A small network was shown many inputs. Here are its activations along a few directions, one row for each input.
Each table varies a few parts of the input and shows all the possible inputs, shuffled.
Descriptions start from the smaller parts, as in this example, which fits no table here: ring(8) and (point or ring(9) or (values(3) and line(4))).
Shared parts are said once, and a part with two or three values counts as separate values.

Other details of the inputs vary at random and push rows far along three fixed directions, the same in every table; ignore that.

Rows:
row 1: .09 .29 .03 .05 .36 -.11 -.21 .08 .02 -.12 -.20 .15 .24 .16
row 2: .67 .43 -.06 -.05 .30 -.16 -.21 -.02 -.28 .07 -.31 .09 .33 -.30
row 3: -.22 .28 -.20 .04 .02 -.17 -.04 .01 .18 -.49 -.17 .20 .01 .53
row 4: -.06 -.09 -.05 -.01 .00 -.01 .04 .08 .01 .00 .06 -.09 -.01 -.06
row 5: -.02 -.03 .01 -.15 -.03 .03 .06 .01 .01 .00 .05 -.10 -.05 -.03
row 6: -.11 -.04 -.03 .00 -.01 .03 .06 .03 .04 .00 .04 -.03 -.03 -.11
row 7: .04 .01 -.10 .06 -.10 .04 .09 -.08 .02 -.08 .02 .03 .00 -.02
row 8: -.01 -.10 .07 -.10 -.10 .02 -.05 -.02 .02 .00 .05 .00 -.07 -.02
row 9: .02 -.09 .03 .04 -.08 .00 .06 .00 .01 .06 .09 -.04 -.01 .03
row 10: -.02 -.06 .05 .06 -.07 .02 .07 -.07 .01 .04 .03 -.01 -.07 -.02
row 11: -.05 -.05 .05 .06 -.08 .04 .06 -.08 -.03 .04 .01 -.04 -.06 -.01
row 12: -.16 .11 .37 .03 .46 -.01 -.26 .13 .07 .23 -.13 -.02 .18 .16
row 13: .00 -.11 .04 .02 -.06 .03 .06 -.02 -.02 .06 .04 .00 -.06 .05
row 14: .31 .44 -.53 .06 -.07 -.32 -.05 -.08 -.09 -.53 -.28 .29 .14 .26
row 15: -.08 -.05 -.02 -.03 -.02 -.01 .04 .01 .01 .04 .09 .03 -.05 -.05
row 16: -.05 -.05 .09 -.06 -.12 .01 -.04 -.06 .05 -.01 .03 -.01 -.08 -.08
row 17: -.01 -.03 -.19 .04 -.21 .07 .17 -.03 .00 -.20 .02 .03 -.04 .08
row 18: -.01 -.09 .01 .03 -.04 .09 .08 -.02 .02 .02 .06 .00 -.01 .00
row 19: -.04 -.08 .05 .03 -.07 .06 .06 -.05 -.06 .05 .01 -.02 -.06 .02
row 20: .02 -.11 .00 .04 -.05 .04 .07 .00 .03 .03 .08 -.06 .02 .02
row 21: -.09 -.07 -.04 -.02 .00 .05 .06 .06 .01 .00 .04 -.02 -.03 -.09
row 22: -.04 -.01 .02 -.14 -.04 .04 .07 .00 .02 .00 .03 -.08 -.06 -.05
row 23: .16 .08 -.32 -.02 -.10 -.07 .07 -.07 -.08 -.21 -.03 .14 .00 -.07
row 24: -.09 -.03 -.01 -.01 -.04 -.02 .04 -.02 .04 .04 .08 .01 -.05 -.09
row 25: -.27 .23 .00 .11 .02 -.06 -.03 .03 .22 -.40 -.09 .14 .04 .60
row 26: -.07 .16 .40 .13 .45 .08 -.22 .17 .11 .13 -.16 -.01 .28 .23
row 27: -.05 -.08 -.03 -.04 -.02 -.02 .02 .02 .00 .04 .10 .01 -.04 -.03
row 28: -.06 -.01 .00 -.05 -.07 .06 -.05 .00 .04 .01 .02 -.06 -.13 -.08
row 29: -.04 -.03 .05 .06 -.08 .04 .07 -.06 .03 .04 .08 -.01 -.04 -.02
row 30: .00 -.10 .00 .05 -.07 .07 .09 .04 .01 .02 .05 -.09 .03 .01
row 31: -.12 -.04 -.02 -.01 -.03 .00 .03 -.04 -.01 .05 .02 -.03 -.06 -.07
row 32: -.02 -.05 -.02 -.06 -.07 .02 -.07 .05 .01 .02 .05 -.12 -.10 -.03
row 33: .00 -.09 .06 -.08 -.12 -.03 -.05 -.01 .03 -.01 .05 -.05 -.05 -.02
row 34: -.04 -.04 -.01 -.07 -.06 .08 -.06 .03 .01 .02 .02 -.04 -.13 -.04
row 35: -.01 -.09 .05 .03 -.06 .04 .07 -.04 -.01 .05 .03 .02 -.07 .02
row 36: .01 -.11 .01 .02 -.04 .08 .07 .00 .01 .03 .07 -.02 .01 .02
row 37: -.02 -.10 .03 .03 -.07 .05 .05 -.03 -.07 .06 .02 -.04 -.05 .04
row 38: -.01 -.10 .03 .04 -.08 .01 .05 -.03 -.05 .06 .02 -.08 -.03 .04
row 39: -.05 -.10 -.05 -.02 .00 -.04 .02 .04 .03 .02 .10 -.06 -.01 -.05
row 40: -.02 -.05 -.02 -.08 -.06 .06 -.07 .05 .00 .02 .04 -.07 -.12 -.03
row 41: -.06 -.10 -.04 -.04 -.01 -.03 .03 .01 .00 .06 .06 .00 -.06 -.01
row 42: -.05 -.08 -.03 -.02 -.03 -.07 .02 .03 .01 .05 .11 -.04 -.02 -.03
row 43: -.17 .22 .12 .05 .28 -.07 -.18 .06 .08 -.08 -.18 .09 .13 .28
row 44: .01 -.09 .03 .03 -.07 .04 .06 -.01 -.01 .05 .09 .01 -.02 .03
row 45: .04 -.03 -.15 -.10 -.28 -.01 .04 -.09 -.02 -.20 .02 .07 -.12 -.02
row 46: -.07 -.09 -.05 -.03 .01 .03 .05 .07 .00 .00 .06 -.04 -.02 -.06
row 47: -.09 -.05 -.02 -.01 -.03 -.02 .04 -.04 .03 .06 .04 .01 -.07 -.08
row 48: .79 .19 -.47 -.02 -.09 -.18 -.01 -.16 -.50 .07 -.19 .15 .14 -.56
row 49: -.09 -.05 -.03 -.01 .00 .01 .04 -.01 .05 .01 .07 -.01 -.04 -.10
row 50: -.09 .19 .38 .15 .40 .08 -.18 .11 .13 .12 -.16 -.01 .24 .15
row 51: .28 .06 .45 -.08 .41 .09 -.18 .04 -.13 .61 -.08 -.14 .20 -.53
row 52: .01 -.11 .03 .04 -.07 -.02 .06 -.01 .00 .06 .04 -.04 -.05 .04
Each input here is: line(4) and (values(3) or (values(2) and line(5))).
The inputs of row 8 and row 45 match in every part but the line(4) part. If row 1 is changed in the same way as row 8 into row 45, which row does it become?
Answer: row 23
The inputs of row 20 and row 18 match in every part but the line(4) part. If row 30 is changed in the same way as row 20 into row 18, which row does it become?
Answer: row 17
Change only the values(2) part in row 37. List by row number the other rows that result.
Answer: row 12
Change only the line(5) part in row 4. List by row number the other rows that result.
Answer: row 14, row 39, row 42, row 48
Change only the values(3) part in row 5. List by row number the other rows that result.
Answer: row 8, row 40
Change only the line(5) part in row 7. List by row number the other rows that result.
Answer: row 10, row 11, row 29, row 50

Rows:
row 53: -.20 -.06 -.28 -.32 -.19 -.06 .03 .01 .05 -.17 .11 -.15 -.27 -.15
row 54: .55 .62 -.13 .20 .42 -.20 -.20 -.03 -.19 -.14 -.47 .25 .45 .01
row 55: .28 -.05 -.17 -.05 -.24 .07 .16 -.09 -.15 -.01 .02 -.04 -.06 -.16
row 56: .30 .02 .13 -.29 .21 .02 -.22 .00 -.27 .51 .01 -.11 -.02 -.82
row 57: .46 -.12 -.32 .03 -.11 -.01 .21 -.10 -.36 .25 .05 .06 -.04 -.54
row 58: .45 -.23 .12 -.09 -.15 .20 .11 -.13 -.31 .46 .06 -.08 -.04 -.63
row 59: -.21 .11 .21 .13 .20 .02 -.03 .01 .11 .01 -.12 .02 .12 .16
row 60: -.28 -.30 .20 .03 -.12 .25 .14 .01 .11 .16 .17 -.14 -.15 -.10
row 61: .50 -.01 -.58 .04 -.18 -.14 .20 -.09 -.35 -.08 .01 .17 .06 -.32
row 62: -.09 .22 -.04 .12 .08 .04 -.02 .06 .14 -.30 -.12 .05 .09 .33
row 63: -.36 .23 .35 -.18 .37 -.12 -.38 .17 .28 .08 -.07 .01 .02 .10
row 64: -.01 .34 -.25 .04 -.04 -.14 -.01 .03 .15 -.63 -.17 .14 .17 .66
row 65: -.28 -.36 .41 .00 -.10 .11 -.04 -.01 .12 .31 .20 -.16 -.19 .10
row 66: -.27 -.32 .43 -.04 -.07 .17 .06 -.02 .16 .26 .21 -.15 -.16 .05
row 67: -.29 .04 .33 .15 .37 -.03 -.15 .05 .15 .17 -.03 .10 .10 .25
row 68: .37 .48 .34 .23 .63 -.13 -.37 -.01 -.08 .23 -.38 .25 .47 -.07
row 69: -.12 .06 .28 .08 .08 .02 -.17 .02 .06 .02 -.11 -.01 .03 .30
row 70: -.20 -.04 .39 .11 .18 .14 -.09 .03 .18 .15 .06 -.03 .03 .08
row 71: -.10 -.05 -.36 .03 -.30 .00 .22 .04 .10 -.43 .11 .01 -.06 .23
row 72: -.09 -.19 -.09 -.01 -.30 .05 .11 -.02 .01 -.07 .10 -.13 -.20 .17
row 73: .25 .04 -.34 .02 -.23 -.12 .03 -.02 -.14 -.26 -.03 .04 .03 .15
row 74: -.14 -.06 -.37 .04 -.29 -.09 .28 .00 .07 -.39 .12 .01 -.06 .22
row 75: -.42 -.33 .28 .05 .09 .15 .10 .03 .08 .34 .18 -.10 -.12 -.03
row 76: -.11 -.05 -.52 -.31 -.30 -.19 .03 .06 .09 -.46 .07 -.03 -.22 .00
The inputs of row 71 and row 70 match in every part but one. If row 74 is changed in the same way as row 71 into row 70, which row does it become?
Answer: row 68
What do these inputs look like to the network?
Answer: line(4) and (point or line(5))
Start at row 75 and move only the line(5) part, one step at a time. The first step leads to row 59. Which rows follow, in order?
Answer: row 60, row 58, row 69
Start at row 66 and move only the line(4) part, one step at a time. The first step leads to row 58. Which rows follow, in order?
Answer: row 55, row 64
